These are the activations of a small neural network, seen along a few directions. Each row is one input.
In each table, some parts of the input vary, and every possible input appears once, in random order.
Descriptions start from the smaller parts, as in this example, which fits no table here: ring(8) and (point or (values(2) and line(4)) or ring(9)).
Shared parts are said once, and a part with two or three values counts as separate values.

Other details of the inputs vary at random and push rows far along three fixed directions, the same in every table; ignore that.
To show where, the next rows are all for the same input, with only those details redrawn:
[ 22 -11  10 -26  23  25  26 -36 -35 -23 -11 -20  38  22]
[ -3  -9   9  27 -33  28   0 -18   8   1 -14 -50   5  10]
[-10 -35 -16 -31  60  -5 -16 -25   0  -3  13  -6  58   3]
[-29 -22   0  16 -17  25  -8  -2  14  19   0 -64  15   6]
[ 54   6  24  -2  -7  25  16 -54 -25 -40 -28   4  21  20]
[  1 -16   5 -24  22  24  18 -22 -27  -8  -5 -36  38  19]
[-15 -13   5  29 -34  29  -3  -9  11   8  -9 -60   4   9]
[  7 -24  -6 -29  44   7  -2 -32 -12 -13   2  -8  50   9]

Rows:
row 1: [-21  -4 -15 -37  49  -9   0  30 -18  -3 -26   2  45  20]
row 2: [-16  -3   0  12  24 -16 -50 -28  53  37  29  -2  20  -2]
row 3: [ 14 -10 -39 -31  40 -30  34  31 -35  19  16  20  10   9]
row 4: [ 37  25  57  47 -65  39   6 -29  -2  -1 -22 -32 -39  28]
row 5: [-11   1  11  23 -11 -24 -39  15  33  -6  39  25 -34 -41]
row 6: [ 88  22  17  44 -32 -23   0 -60 -12 -84  -8 106  -4 -29]
row 7: [-26  20  -4  36 -38 -13  20  28 -18  32  21 -13 -42   8]
row 8: [  6  -8   6 -57  -3   6  35  -6 -43 -37  -2 -12   6 -14]
row 9: [ 21 -12  -5 -32  35  10  27 -21   0 -20 -17 -15  41  26]
row 10: [-10   4 -12  11   6 -11 -47  34  35  45 -16   4  13  -6]
row 11: [-13 -39 -28 -53  45 -12 -11 -22   2  -9  21   2  39  -7]
row 12: [  0  -7 -23 -38  31 -19  26  25   1 -39  15  12  12 -26]
row 13: [ 11   1  22 -14  23   1  50  10 -57 -22  34  27  -6   2]
row 14: [  7 -17 -27 -14 -11   0  -9   2  51  34  11 -28  -5  -9]
row 15: [ 39  30  21 -50   9 -20   8 -43 -11 -32  15  50  -5 -17]
row 16: [ -7  14  18  33 -54  43  53  18 -12  -4 -64 -46 -59   9]
row 17: [-46 -24 -19  28  17 -53 -35  30   7  38  44  21 -13  -4]
row 18: [-29   6   5  25 -25   8 -33  19  -7   9 -27 -16   9   1]
row 19: [ -2 -23 -26 -40  80 -12   3   8   5  29  -7  26   7 -20]
row 20: [ -4  12  14 -31  53   5  23 -17 -35  11  -4  24 -17  -1]
row 21: [-51  12  -2   8  25 -22 -61  21  26  49  12   9  15  -4]
row 22: [-32 -16  10  -6 -20  14  -1   7  18  30  24 -45 -25  10]
row 23: [ -5  18   0  31 -22  31 -10  14  24 -10 -35 -31   2  29]
row 24: [100  26   8 -13 -24 -36 -25 -53  43 -46 -14  88 -13 -37]
row 25: [-42 -21 -39  20   4 -41 -39  29  46  17  -4  29  15  -5]
row 26: [ -7  -8 -22   2  23 -53 -88 -49  91  24  47  51  13 -31]
row 27: [  5  16  17  -2 -89  27  52  22   0 -24 -33 -63 -46  -2]
row 28: [ 46   1  -3 -30 -12   4  26 -35  11 -40 -25   9   6  14]
row 29: [ -5 -10   7 -22  32  21  35 -11 -54 -17 -31   4  -7  -4]
row 30: [ 12  12  -1  38 -66  25  58  49  -9  18   4 -43 -44 -10]
row 31: [  69   49   54   83  -59  -29 -100  -57   45  -25  -39  105  -32   -7]
row 32: [  6   9  10 -18  27  39   9  -9 -47 -27 -20 -14  35  31]
row 33: [-24  -1  21  -3 -36  -8 -12  13  16   9  21 -23 -40 -17]
row 34: [-46 -38 -50  30  17 -65 -53  19  21  20  34  28  14 -25]
row 35: [ 54  -2  -3 -82  76  24  61 -19 -45  -6  -6  -6  52  33]
row 36: [-22 -14 -21  37 -29 -10  21  41  25  -6  13 -11 -11 -20]
row 37: [-37  26  12  19   0  30 -27  15  12  36   9 -40  -1  22]
row 38: [ 17  21  -2   7 -49  22  43  44   3  -3   4 -34 -46 -26]
row 39: [-44  12  -7  18 -13 -18 -24  20   9  44  14  15 -12   0]
row 40: [-26 -16 -20 -29  32 -12  10  13 -50  -7  -3  25  32  11]
row 41: [-12   9   8  17 -57  23  31  29 -18 -28   3 -35 -36 -28]
row 42: [  9  -7  11 -16   4  36  36 -21 -37 -16 -14 -45  24  25]
row 43: [-35  -1  31  30 -18  26  10  18 -13  31 -17 -29 -65   1]
row 44: [  8  30  11 -41  19   7  49  11 -42 -23  32   6 -16 -14]
row 45: [-26 -10   3 -29  45 -15   9  21 -51   9  12  36   8  24]
row 46: [-11   9 -10  14   0  35 -13  36  27  38  -8 -45   3  19]
row 47: [ 90  56  36  48 -47 -14   9 -59  -5 -53   5  98 -31 -20]
row 48: [-14 -11 -38  12   7 -35 -37  28  37  40   2  38   5 -11]
row 49: [-19   3  16  25  22   6 -61   1  24  18  12   6   5  19]
row 50: [-26 -17 -38  32 -17 -43  -2  38  19  12   3   2 -10   0]
What is each input in this table made of?
> ring(5) and (point or ring(9))
Changing only the ring(5) part turns row 28 into row 22. The same change can be made to row 9. Which row results?
> row 4
Changing only the ring(5) part turns row 25 into row 39. The same change can be made to row 16. Which row results?
> row 20
List by row number the other rows that have the ring(5) part in common with row 48.
> row 3, row 10, row 14, row 19, row 24, row 30, row 35, row 38, row 46
Change only the ring(9) part in row 42. List by row number the other rows that result.
> row 6, row 8, row 11, row 18, row 32, row 34, row 40, row 41

Rows:
row 51: [ 22 -10   5 -22  23   8 -26 -38  29  -7   2  -7  41   5]
row 52: [-51 -10  -1  62 -34  -5 -55  33  43  45   5 -23 -22 -23]
row 53: [ -1  -2  18   8   4  -9 -12 -11 -16 -14  -9  26   1   4]
row 54: [ 21  12 -12   0  -3 -15   1   2  -1  -1 -12  26   6   8]
row 55: [-28 -34 -32 -31  50 -16  -1  16  -1   2  14   1  29 -24]
row 56: [-20  11  19 -17   1  30  32  13 -38   7   1 -34 -12   2]
row 57: [ 13  12  -4   4   5  -6  -5   8   1 -19 -17  24   7   5]
row 58: [ 25 -17  -3   0   5  12  -7 -40  20 -17 -27 -12  30   9]
row 59: [-33 -19 -26  48 -46 -20 -27  27  67  46   6 -30 -26 -25]
row 60: [ -8  13  13 -15  -7  29  59  33 -59  25 -15 -45 -21  35]
row 61: [  2   1   1   5  -6 -12  -8  -4 -10 -27 -12  22  11   1]
row 62: [ 13 -14  -9   5  -7 -14  11 -18  -2 -24   4  17   0  -7]
row 63: [ 19  -2  -8  -1   7  -7   7  -4   9 -22 -15  16  -5 -11]
row 64: [ 16  17   9   2  12  -2   0 -16   1  -1  13  21 -11   3]
row 65: [-64 -50 -45 -55  95  -4 -21  25   4  34  18 -51  87  21]
row 66: [ 11   8  -6   5  -2  -4  -8   3  -9 -20 -14  24  12  -6]
row 67: [ 29   9   1 -18  -4 -11   3 -10   9   0  10  16  -7  -5]
row 68: [ 27  11   3  -8   3  -6   4  -7  11 -12  17  14  -6  -4]
row 69: [ 14   4   7  15   5  -3  -5  -7 -17   1   4  30   2   3]
row 70: [ 11  11   5   0 -10   0 -11   1  25  -9   6   3 -15 -12]
row 71: [ 22  -8 -13   6  -3  -7  11 -11  -2 -16   2  19   3 -15]
row 72: [  0  19  16 -20 -12  28  47  10 -36  21   0 -31 -24  20]
row 73: [-12  -9   3 -11 -21  22  53  10 -38 -22 -17 -40 -14   5]
row 74: [ 11  -4 -12   4 -15  -8  -1  -2  21  -2 -21   9 -14 -14]
row 75: [-47  -2   0  59 -35   2 -43  38  46  41  -2 -28 -33  -7]
row 76: [ 17   0   7  -7  -7 -13   1 -19  -1 -20  22  11  -2  -7]
row 77: [  4  15  11 -34 -18  27  43  18 -27   2 -11 -40 -23   9]
row 78: [  1  -1  13   1 -22  -5 -12 -10  15 -17  11   3  -9 -16]
row 79: [  2  -8 -29   6  29 -35 -36   0  17  -2  19  45  33 -15]
row 80: [ 14  13  13   4   6  -4  -2 -19  -9  -1  14  19  -4  -9]
row 81: [ 18   3  20  -3  13  20 -21 -48  13  -1 -13  -8  24  16]
row 82: [-76 -40 -49 -66  89 -26  -3  58  -2  43  24 -15  57  -1]
row 83: [ 18  -5  11   8  13  20 -26 -37   4  -1 -24   0  27  28]
row 84: [-16  10  13 -21  -9  39  52  34 -56  19 -26 -41 -21  32]
row 85: [ 17  13  -8  10   1  -9   5   6   2 -12  -4  27  10   9]
row 86: [-10   1  -4  40 -53  17  29  27  18  12  -7 -45 -36  -2]
row 87: [ 20   7   5 -12  -1  -3  -9 -10  -1 -19   6  10  -3 -19]
row 88: [  8  15  17  -5  12   3  -5 -13   5  -7  -1  23  -9  -3]
row 89: [-20  10  21 -16 -13  30  33   2 -45  -8  -2 -37 -23  15]
row 90: [ 12  14  12 -14   6  -1  -8 -15   2   5  -7  23 -12  -2]
row 91: [-50 -14   3  66 -47 -10 -39  23  32  39  14 -30 -29  -6]
row 92: [  7   2  -5  10  -9 -15   1  -7 -10 -21   1  24  13   7]
row 93: [  4   4  14   1  -2  -4  -1 -26  -7  -9  20  23  -3   1]
row 94: [15  9  5 13 12 -4 -3 -4 -6  0  1 30 -5 14]
row 95: [ 25   7   2  -6  -4  -6   0 -12  -1 -12  20  13  -1 -14]
What is each input in this table made of?
> ring(5) and (point or (values(2) and line(4)))
Changing only the ring(5) part turns row 89 into row 61. The same change can be made to row 81. Which row results?
> row 65
List by row number the other rows that have the ring(5) part in common with row 55.
> row 58, row 59, row 62, row 63, row 71, row 73, row 74, row 86
List by row number the other rows that have the ring(5) part in common with row 95.
> row 51, row 67, row 68, row 70, row 76, row 77, row 78, row 87
Change only the values(2) part in row 69. List by row number the other rows that result.
> row 52
